A small network was shown many inputs. Here are its activations along a few directions, one row for each input.
In each table, some parts of the input vary, and every possible input appears once, in random order.
A made-up example of a description, with smaller parts first: one of 3 separate values, together with either a single point or one of 9 places around a ring or (one of 4 places along a line, together with one of 5 places around a ring).
Shared parts are said once, and a part with two or three values counts as separate values.
In the rows, 128 means zero.

Other details of the inputs shift rows strongly along two fixed directions, in all tables alike. That doesn't count.

Table:
x1: [113  18 147  85 117 174   8 235  72 116 150 146 119 128 109 147]
x2: [158 137 133 109 123 126 125 158 128 124 128 110 129 128 121 124]
x3: [ 45 120 121 173 156 145 140  51 130 142 129 157 128 125 152 135]
x4: [112 192  99 166 136 110 213  42 180 134 111 114 153 117 148 119]
x5: [ 67 128 130 184 152 156 149  78 121 162 116 159 135 123 122 127]
x6: [184 135 114  74 110  79 143 133 173  73 142  96 117 108 170 138]
x7: [101 162 142 193 159 148 140 102  85 184 113 162 109 150  98 115]
x8: [211 209 110 124 128  70 177 123 148 122 117 105 106 130 135 118]
x9: [171 132 111  73  78 107 161 149 185  92 133  67 173 123 129 127]
x10: [146 217  93 139 131  76 229  37 204 107 117  98 147 111 166 116]
x11: [166  90 140  73  97 135  89 211 116 116 134  99 140 135 106 128]
x12: [140 121 128 107 109 134 136 145 145 111 135 111 146 120 122 132]
x13: [ 50 127 128 178 138 170 151  73 133 158 122 145 159 132 117 126]
x14: [112 113 144 158 152 142  82 137  75 154 129 173  96 141 115 124]
x15: [100 159 145 190 149 149 147 107  84 194 105 156 118 158  87 111]
x16: [101  60 148 115 136 160  42 178  82 127 139 158 112 127 120 136]
x17: [ 90 100 143 145 157 145  83 120  90 141 127 164  99 131 139 137]
x18: [ 75  83 138 147 142 157  99 119 112 134 134 161 127 120 128 132]
x19: [229 118 125  51 104  72  81 203 124  71 150 105  89 128 154 140]
x20: [187 138 121  76  86 103 163 159 173  98 129  75 158 123 123 126]
Description of these inputs: one of 4 places along a line, together with one of 5 places along a line.
- Changing only the place on the line of 5 turns x11 into x2. The same change can be made to x20. Which row results? => x12
- Which other rows does x17 become when the place on the line of 4 takes its other values? List them by row number. => x3, x6, x19
- A walk changes only the place on the line of 5. It starts at x19 and steps to x14. List the rest of the walk in order. => x8, x7, x15
- A walk changes only the place on the line of 4. It starts at x14 and steps to x16. List the rest of the walk in order. => x18, x10

Table:
x21: [ 39   5 174 116 150 195  32 162  72 152 121 169 126 118 122 146]
x22: [106 151 140 118 152 126 133  88 146 133 104 115 134 118 152 119]
x23: [110  73 161 150 158 144  25 188  19 168 143 191  54 167 103 126]
x24: [114 157 135 131 124 129 151 112 132 152 106 108 156 148 107 109]
x25: [128 162  88 167 139 131 136 112 134 127 143 139 133 118 135 134]
x26: [101 148 112 138 138 114 134  83 137 118 135 121 115 139 163 142]
x27: [120 140 140 133 120 123 168 115 136 159 101 116 150 139 104 121]
x28: [116 134 161 121 153 135 161  90 145 129 122 126 123 113 147 136]
x29: [124 125 117 153 105 107 162 102 130 146 123 130 138 157 117 120]
x30: [111 127 135 134 137 113 157  80 142 109 141 146 109 130 149 141]
x31: [133 148 122 152 145 137 157 127 145 143 103 138 140  90 121 116]
x32: [119 145 112 150 104 113 144 100 129 141 129 124 145 164 122 111]
x33: [113 162 128 130 126 143 158 114 127 152 114  95 146 150 110 125]
x34: [175 192 164 147 168 112 123 130  76 168  91 146  76 147 117 122]
x35: [183  96 111  35  86  77  80 178 156  51 153  88 126 121 170 137]
x36: [127 165 117 149 149 142 140 125 143 136 109 132 148  99 125 106]
x37: [108 123 119 132 133  99 148  80 138 121 119 141 115 124 154 132]
x38: [123 146 155 133 117 137 177 112 137 150 123 118 139 137 101 127]
x39: [137 137  96 166 131 115 147 108 141 131 127 155 129 106 123 123]
x40: [214 105 134  64 100 124 119 219 160  64 151  93 135  79 126 133]
x41: [139 141 112 168 134 128 155 106 145 118 148 156 120 108 117 130]
x42: [131 155  92 163 133 119 130 107 137 125 134 149 139 114 130 116]
x43: [205  88 126  57  55  98 123 195 152  73 171  91 129 146 122 139]
x44: [ 29  28 164 117 158 214  19 164  70 147 135 151 122 135 126 152]
x45: [126 171 112 150 154 154 147 129 137 136 118 121 143 104 128 125]
x46: [197 105 100  54  59 100 102 200 144  76 164  68 136 157 135 140]
- Changing only one part turns x34 into x23. The same change can be made to x28. Which row results? => x30
- Describe the family of inputs behind these rows. => one of 2 separate values, together with either a single point or (one of 3 separate values, together with one of 4 places along a line)
- A walk changes only the place on the line of 4. It starts at x33 and steps to x24. List the rest of the walk in order. => x27, x38
- Which other rows does x44 become when the choice among 3 separate values takes its other values? List them by row number. => x33, x45

Table:
x47: [163 127 124  90 120 114 125 154 152  96 133 107 134 107 143 131]
x48: [ 79  72 146 129 144 173  76 150 101 135 133 152 128 117 121 137]
x49: [ 84  72 137 136 141 169  77 150 100 135 133 156 129 117 121 136]
x50: [140 226 127 191 168 108 183  70 114 177  97 143 104 141 121 107]
x51: [163 152 123  96 115  93 151 118 154 105 128  99 125 131 151 131]
x52: [171 106 120  79  91 117 113 181 144  97 142  98 143 126 123 132]
x53: [ 89 106 128 153 133 142 111 111 108 139 138 153 121 141 125 131]
x54: [164 127 124  91 100 115 134 159 148 106 133  98 143 126 125 125]
x55: [106 180 120 171 146 109 182  53 140 150 113 136 123 138 140 120]
x56: [ 85  75 134 145 137 170  79 149 101 132 139 162 128 118 118 135]
x57: [ 98 121 139 140 132 151 133 120 121 148 120 129 140 135 115 128]
x58: [168 104 126  71 100 103 105 165 141  90 143 100 125 130 146 136]
x59: [178 168 108 109 122  94 164 122 170 100 127 103 133 105 147 126]
x60: [109 152 119 166 131 135 165  95 133 152 121 134 141 135 116 121]
x61: [171 135 113  92 105  90 136 139 152  95 139 103 125 130 145 132]
x62: [ 81  71 147 133 126 174  84 153  97 147 132 145 139 138 105 132]
x63: [128 183 141 185 164 119 159  87  99 174 106 160  95 142 115 116]
- Describe the family of inputs behind these rows. => either one of 2 separate values or (one of 3 separate values, together with one of 5 places along a line)
- Which other rows does x48 become when the choice among 3 separate values takes its other values? List them by row number. => x51, x57
